A small network was trained on made-up records. Each row is its average activation on records with the value named, seen along a few directions.
Related values have similar rows: they may be neighbours, one step apart, or belong to one group.
In the rows, 500 means zero.
Strong random noise was added to every row along 12 fixed directions; ignore it. To show where, here is one row again and again, with new noise each time:
[529, 672, 530, 413, 443, 565, 608, 512, 533, 408, 507, 517, 358, 562, 496, 413, 563, 403, 513, 684, 312, 683, 428, 397, 489]
[594, 476, 464, 386, 527, 380, 368, 600, 511, 704, 343, 455, 603, 360, 540, 561, 583, 472, 737, 449, 671, 422, 736, 497, 665]
[479, 376, 533, 598, 585, 591, 534, 511, 633, 454, 501, 380, 544, 527, 542, 469, 444, 621, 501, 558, 529, 455, 645, 474, 545]
[483, 380, 308, 647, 503, 515, 576, 655, 527, 478, 604, 433, 526, 567, 509, 670, 486, 486, 359, 556, 452, 388, 354, 461, 480]
[313, 597, 463, 676, 503, 574, 554, 410, 406, 358, 648, 602, 423, 493, 414, 321, 469, 550, 445, 477, 621, 567, 235, 491, 275]
[567, 410, 509, 525, 364, 396, 316, 627, 347, 486, 474, 677, 538, 635, 362, 684, 480, 432, 510, 364, 540, 492, 556, 513, 637]
[441, 424, 426, 568, 657, 716, 482, 704, 571, 480, 670, 375, 416, 477, 418, 439, 440, 487, 748, 443, 596, 369, 521, 417, 490]
[580, 441, 671, 725, 566, 521, 579, 370, 722, 401, 612, 591, 347, 460, 582, 225, 296, 370, 407, 533, 308, 639, 307, 356, 445]
[551, 464, 416, 634, 570, 493, 622, 659, 475, 492, 641, 502, 599, 412, 425, 563, 374, 483, 326, 572, 501, 324, 543, 403, 463]
[694, 473, 631, 481, 468, 491, 556, 479, 518, 479, 563, 540, 508, 444, 586, 628, 502, 369, 586, 569, 462, 625, 555, 282, 631]
[510, 580, 404, 512, 625, 763, 635, 708, 409, 520, 448, 335, 508, 565, 470, 472, 477, 696, 573, 386, 490, 691, 575, 714, 517]
[488, 603, 402, 453, 586, 531, 533, 714, 515, 545, 522, 461, 456, 428, 428, 379, 440, 451, 460, 540, 434, 392, 512, 517, 440]
[510, 466, 435, 518, 577, 674, 520, 582, 570, 515, 613, 376, 408, 465, 536, 530, 591, 437, 879, 494, 614, 559, 452, 346, 556]
[457, 756, 520, 238, 522, 421, 488, 607, 333, 523, 423, 553, 440, 357, 465, 358, 419, 408, 228, 475, 335, 395, 465, 684, 329]


VEVAT, 12 values:
zura: [452, 393, 391, 397, 535, 574, 435, 592, 645, 594, 518, 250, 589, 534, 497, 697, 683, 507, 768, 630, 627, 264, 749, 330, 645]
nom: [438, 498, 705, 433, 510, 694, 408, 682, 627, 217, 725, 547, 355, 688, 413, 392, 378, 511, 417, 648, 400, 494, 568, 270, 504]
num: [472, 579, 324, 407, 531, 609, 572, 567, 416, 556, 549, 405, 518, 429, 363, 474, 555, 493, 667, 507, 557, 324, 563, 546, 441]
lapa: [369, 367, 441, 443, 438, 495, 427, 445, 631, 402, 545, 408, 508, 706, 514, 597, 605, 615, 398, 667, 497, 321, 528, 438, 503]
led: [501, 589, 659, 298, 396, 448, 368, 644, 473, 367, 582, 645, 481, 570, 426, 533, 449, 449, 230, 652, 391, 476, 551, 356, 508]
linub: [349, 463, 363, 581, 494, 531, 329, 660, 494, 530, 432, 531, 447, 644, 180, 385, 443, 531, 586, 377, 501, 327, 611, 669, 541]
fezi: [531, 566, 703, 410, 453, 409, 499, 425, 577, 459, 419, 551, 545, 489, 654, 441, 509, 616, 318, 607, 477, 618, 565, 457, 520]
gasa: [485, 528, 338, 567, 362, 245, 417, 337, 521, 614, 445, 653, 523, 478, 415, 454, 639, 408, 599, 551, 635, 401, 382, 448, 507]
muk: [493, 537, 607, 393, 469, 665, 490, 572, 412, 412, 625, 499, 413, 662, 459, 558, 430, 459, 407, 442, 331, 579, 448, 535, 476]
pifa: [421, 538, 378, 479, 635, 601, 673, 585, 570, 510, 657, 337, 485, 401, 707, 528, 510, 555, 344, 527, 462, 477, 229, 533, 298]
dob: [406, 591, 545, 260, 474, 469, 436, 398, 417, 492, 460, 507, 394, 483, 518, 537, 557, 432, 539, 434, 440, 396, 439, 609, 368]
seleg: [523, 318, 452, 513, 506, 427, 579, 299, 389, 577, 379, 423, 604, 537, 598, 760, 498, 552, 370, 332, 406, 434, 447, 760, 480]
The values of VEVAT form a line.
Going along VEVAT from muk by way of its neighbour zura, in what order are lapa, led, fezi, gasa met?
> led, fezi, lapa, gasa
Name the neighbours of dob, in listed order.
> pifa, seleg

LEV, 12 values:
mal: [409, 425, 592, 310, 461, 501, 252, 569, 378, 551, 349, 411, 562, 555, 674, 712, 591, 573, 404, 317, 544, 590, 493, 730, 551]
sakab: [343, 345, 354, 510, 427, 610, 274, 865, 445, 420, 601, 472, 611, 715, 667, 759, 601, 810, 431, 349, 873, 722, 253, 519, 583]
povab: [523, 605, 297, 695, 516, 340, 489, 504, 260, 677, 217, 636, 494, 432, 367, 304, 485, 565, 584, 223, 603, 580, 405, 886, 436]
kiv: [308, 357, 417, 673, 532, 577, 195, 934, 802, 469, 520, 482, 320, 929, 300, 242, 305, 512, 323, 440, 299, 333, 492, 568, 551]
rabu: [567, 517, 592, 558, 464, 298, 606, 382, 781, 497, 279, 535, 561, 547, 625, 307, 468, 598, 201, 788, 261, 551, 666, 539, 538]
nakos: [480, 413, 503, 525, 423, 506, 752, 403, 434, 347, 537, 437, 589, 642, 410, 847, 556, 534, 404, 711, 347, 283, 690, 405, 489]
vol: [743, 575, 421, 616, 242, 266, 453, 636, 762, 553, 597, 788, 584, 669, 633, 413, 515, 413, 191, 756, 439, 834, 182, 142, 571]
dop: [584, 575, 312, 602, 586, 367, 573, 682, 276, 673, 706, 659, 641, 315, 524, 643, 325, 454, 142, 230, 593, 450, 72, 604, 276]
mip: [452, 514, 242, 757, 626, 360, 562, 602, 454, 698, 498, 509, 470, 193, 328, 360, 287, 326, 287, 402, 406, 136, 329, 666, 329]
vurog: [489, 413, 520, 498, 641, 547, 247, 819, 423, 443, 658, 613, 340, 416, 507, 367, 192, 395, 368, 52, 466, 403, 233, 698, 380]
mupi: [464, 558, 317, 199, 631, 792, 501, 923, 526, 583, 435, 186, 462, 696, 482, 468, 510, 679, 453, 408, 292, 453, 583, 797, 551]
fizep: [533, 527, 720, 449, 731, 531, 405, 481, 681, 566, 551, 550, 496, 331, 491, 53, 224, 613, 408, 379, 523, 480, 682, 535, 434]
The values of LEV form a line.
Name the neighbours of fizep, in listed order.
> dop, mupi
Name the neighbours of rabu, in listed order.
> povab, nakos
Name the neighbours of sakab, in listed order.
> mip, vurog
